Each row has a name. Each piece below is followed by the name of the row it came from, unless a question asks for something else. Each question is about the rows just above it. Places in a row count from 0.

[ 14 -18   1  18 -12   6 -23  34  11  17  18 -20  22 -18 -26  24   9  -2
   6 -23  17  -3  31  19 -23   5   1  29  -9 -20 -19 -19  14  38  26   6
   6  -3   5  31  10  22   1   3  -5 -26  -3  23   1  -6 -18] = K_234
[-3  0 -1 -4  0 -2  1 -5 -3 -3 -4  1 -4  0  1 -5 -2 -1 -2  1 -3 -1 -5 -4
  1 -2 -1 -4 -1  1  1  1 -3 -5 -4 -2 -2 -1 -2 -5 -2 -4 -1 -2 -1  1 -1 -5
 -1 -1  0] = K_590
[  4 -28  46  10  46  15  -2  36 -38  31  -1  45   4  -7 -29 -38  41   4
  -1  14  31  41   5 -22  14  36  25  47 -33  35  14  19  -1  37  15   4
  15  14  46  -1  20  31  35 -38 -28 -18  35 -32  41  -2 -18] = K_499
[ -6  46   8 -13  26   5  49 -40   4 -15 -12  38 -18  44  58 -14  -4  18
   7  48 -15  14 -30  -9  48   3  10 -35  34  39  41  41  -6 -46 -25   6
   5  17   2 -30  -2 -21   9  16  28  57  15 -14   8  25  45] = K_732
[ -3  17  25  -5  37   9  31 -11 -15   3  -9  45 -11  25  25 -27  15  13
   3  37   3  27 -19 -17  37  17  17  -3   7  41  33  35  -5 -15 -11   5
   9  17  21 -21   7  -1  21  -7   5  29  25 -25  23  15  21] = K_864
[  8  29 -24   4 -25  -1   9 -14  39 -11  12 -26   8  13  28  40 -20   7
  11  -2 -11 -21   9  28  -2 -16  -9 -22  33 -18  -2  -6  12 -14   1   7
  -1  -1 -24  13  -4 -11 -16  38  30  21 -17  36 -20  10  21] = K_244
[-1 -5 -1  0 -3 -2 -5  2 -2  0  0 -4  0 -5 -6 -1 -1 -3 -2 -5  0 -2  1 -1
 -5 -1 -2  2 -4 -4 -4 -4 -1  2  1 -2 -2 -2 -1  1 -1  1 -2 -3 -4 -6 -2 -1
 -2 -3 -5] = K_895
[  1  -5  -2  -2 -35  -3  14 -26  51 -20  13 -35   7  19  41  51 -30   8
  13  -2 -20 -30   7  35  -2 -25 -14 -36  46 -24  -2  -8  13 -26  -4   8
  -3  -3 -36  13  -9 -20 -25  52  41  31 -25  46 -30  14  30] = K_877
[-1 -1 -2 -1 -3 -1 -2 -1  0 -2 -1 -3 -1 -1 -1  0 -2 -1 -1 -2 -2 -2 -1  0
 -2 -2 -2 -2 -1 -3 -2 -2 -1 -1 -1 -1 -1 -2 -2 -1 -2 -2 -2  0 -1 -1 -2  0
 -2 -1 -1] = K_756
[ 20 -32   1  27 -19   7 -38  52  14  27  27 -32  33 -32 -44  33  14  -6
   7 -38  27  -6  46  27 -38   7   1  46 -19 -32 -32 -32  20  59  40   7
   7  -6   7  46  14  33   1   1 -12 -45  -6  33   1 -12 -32] = K_35
[  4 -25  40   9  39  13  -2  33 -32  27   0  39   5  -7 -25 -31  36   3
  -1  11  27  35   5 -18  11  31  22  42 -29  30  11  16   0  33  14   4
  13  12  40   1  18  28  31 -33 -24 -16  31 -27  35  -1 -16] = K_269
Where does [ 1 -5 -2 -1] start? Give its row and place.  K_590, 14
key -> tag
[5] -> K_717
[-23] -> K_448
[13] -> K_940
[-24] -> K_59
[4] -> K_112
[-28] -> K_785
[-5] -> K_353
[-4] -> K_71
Join K_864 by its entry at place 44:  K_717
Where does [28 31] start? Give its row and place.  K_269, 41

[  1 -25 -15 -35   6  25 -24  16   8] -> K_895
[ -1 -46  -3 -29   5  34 -10  -1  -4] -> K_590
[  4 -20  -5 -30  -6  12 -11  -9  19] -> K_244
[ -7 -18 -19 -25   1  22 -11 -11  20] -> K_909
[ -1  -8 -11 -25  -9   5  -7 -22  30] -> K_877
[ 13 -16  18 -27   7  17  14 -26   8] -> K_499
[ -1  -6 -36 -13  -8  -2 -10  -8  33] -> K_732
[ 13  21   0 -12 -10 -26  14 -33  34] -> K_864
[ 14 -38  15 -37  -6  17 -12   0   3] -> K_756
key -> tag
[-4] -> K_83
[-3] -> K_595
[14] -> K_995
[0] -> K_153
[18] -> K_73
[16] -> K_489
[-5] -> K_406
[15] -> K_823
[-19] -> K_525
Look up the entry of K_756 at place 2 in the table:  K_823
Count the entries of [ 13 -16]:  2
The row with [  4 -20  -5 -30  -6  12 -11  -9  19] is  K_244
Row and place where [ 34 -10  -1] starts:  K_590, 5

[-15  23   7 -47  15]  K_756
[-25 -27 -20 -48  19]  K_590
[-21 -44 -22 -38  21]  K_499
[ 13  27  33 -38 -24]  K_269
[ 31  15 -22 -18  30]  K_35
[ -3  24  44 -20 -35]  K_909
[-18 -36  25   0 -44]  K_244
[ -4  20  37 -45   8]  K_895
[  9  58 -24  -6  26]  K_877
[ 31  18 -22 -18  30]  K_732
Table of tags by key:
[30] -> K_485
[-45] -> K_555
[26] -> K_779
[8] -> K_685
[15] -> K_652
[7] -> K_901
Join K_895 by its entry at place 4:  K_685
Count the entries of [  9  58 -24]:  3
The row with [ -3  24  44 -20 -35] is  K_909
Number of entries in [-25 -27 -20 -48]:  4
The row with [ 31  15 -22 -18  30] is  K_35

[ -4   1  19   4 -14  -5  25  11 -19   1  -7  27 -40   8  19 -15 -14  -1
 -15 -18  -5   2] = K_590
[0 0 0 0 0 0 0 0 0 0 0 0 0 0 0 0 0 0 0 0 0 0] = K_732
[-26   5  -1   4  -3  11   7  15  15   2 -11   1  -2   0   5   9   9   2
  15  -5   7   2] = K_499
[-15   1  -1   1   0  10   7   9   9   2  -8   3  -1   1   1   4   5   2
  11  -1   3   1] = K_895
[ -3   1  19   3 -14  -5  24  10 -18   1  -6  28 -40   8  18 -15 -14  -2
 -15 -17  -6   2] = K_244
[-4 -3 -3 -1  5 14 12  7  4  0 -8  8  1  3 -6  0  2  3 11  4 -2 -2] = K_909
[ 8 -6 -3 -3  8 10  9  0 -3 -1 -3  8  2  3 -9 -5 -3  2  4  6 -6 -4] = K_756
[ 13  -9  -4  -5  11  14  13  -1  -4  -2  -4  11   3   5 -13  -7  -4   3
   5   9  -9  -6] = K_269
[ 13  -9  -5  -5  13  16  15   0  -5  -2  -6  13   3   5 -15  -7  -4   4
   7  10 -10  -6] = K_35
[-27   5  -1   4  -3  11   7  15  15   2 -11   1  -2   0   5   8  10   2
  15  -4   7   2] = K_877
[-16 -33 -21   8 -59  25  -4  -9 -18 -15   0  -9  15  -8   4 -46   5  29
  -4  15   9  22] = K_864
Number of entries in [-26   5  -1   4  -3  11   7  15  15   2 -11   1  -2   0   5   9   9   2
  15  -5   7   2]:  22
Row and place where [25 11] starts:  K_590, 6

[ 10  21   3  25  -3  -2   2   0 -15 -10   9   6  24 -16 -10 -12  -1  41
   2   3   1  -6] -> K_895
[-24 -22  32  -8  10  -4 -44  20  -2  17   1  -9  29  -4 -34  18   7 -29
  10  -8   1  -6] -> K_877
[  2  -3  -2  -6   0 -15  -7  -1 -33   4  10 -21 -30  16  16  19  -8   8
  -2   4  -5  25] -> K_909
[-45 -38  11 -15  18 -28   2  25  36  -2 -12   4 -42 -16  57  -6  -2 -39
  -4   0   5  20] -> K_756
How many entries does [-45 -38  11 -15  18 -28   2  25  36  -2 -12   4 -42 -16  57] have?  15
key -> tag
[-15] -> K_480
[-37] -> K_277
[-38] -> K_465
[20] -> K_531
[-3] -> K_967
[21] -> K_147
Join K_895 by its entry at place 1:  K_147
Number of entries in [  2  -3  -2  -6   0 -15  -7  -1 -33   4  10 -21 -30  16  16  19  -8   8
  -2   4  -5  25]:  22
Count the entries of [  2  -3  -2  -6   0 -15  -7  -1 -33   4  10 -21 -30  16  16  19  -8   8]:  18

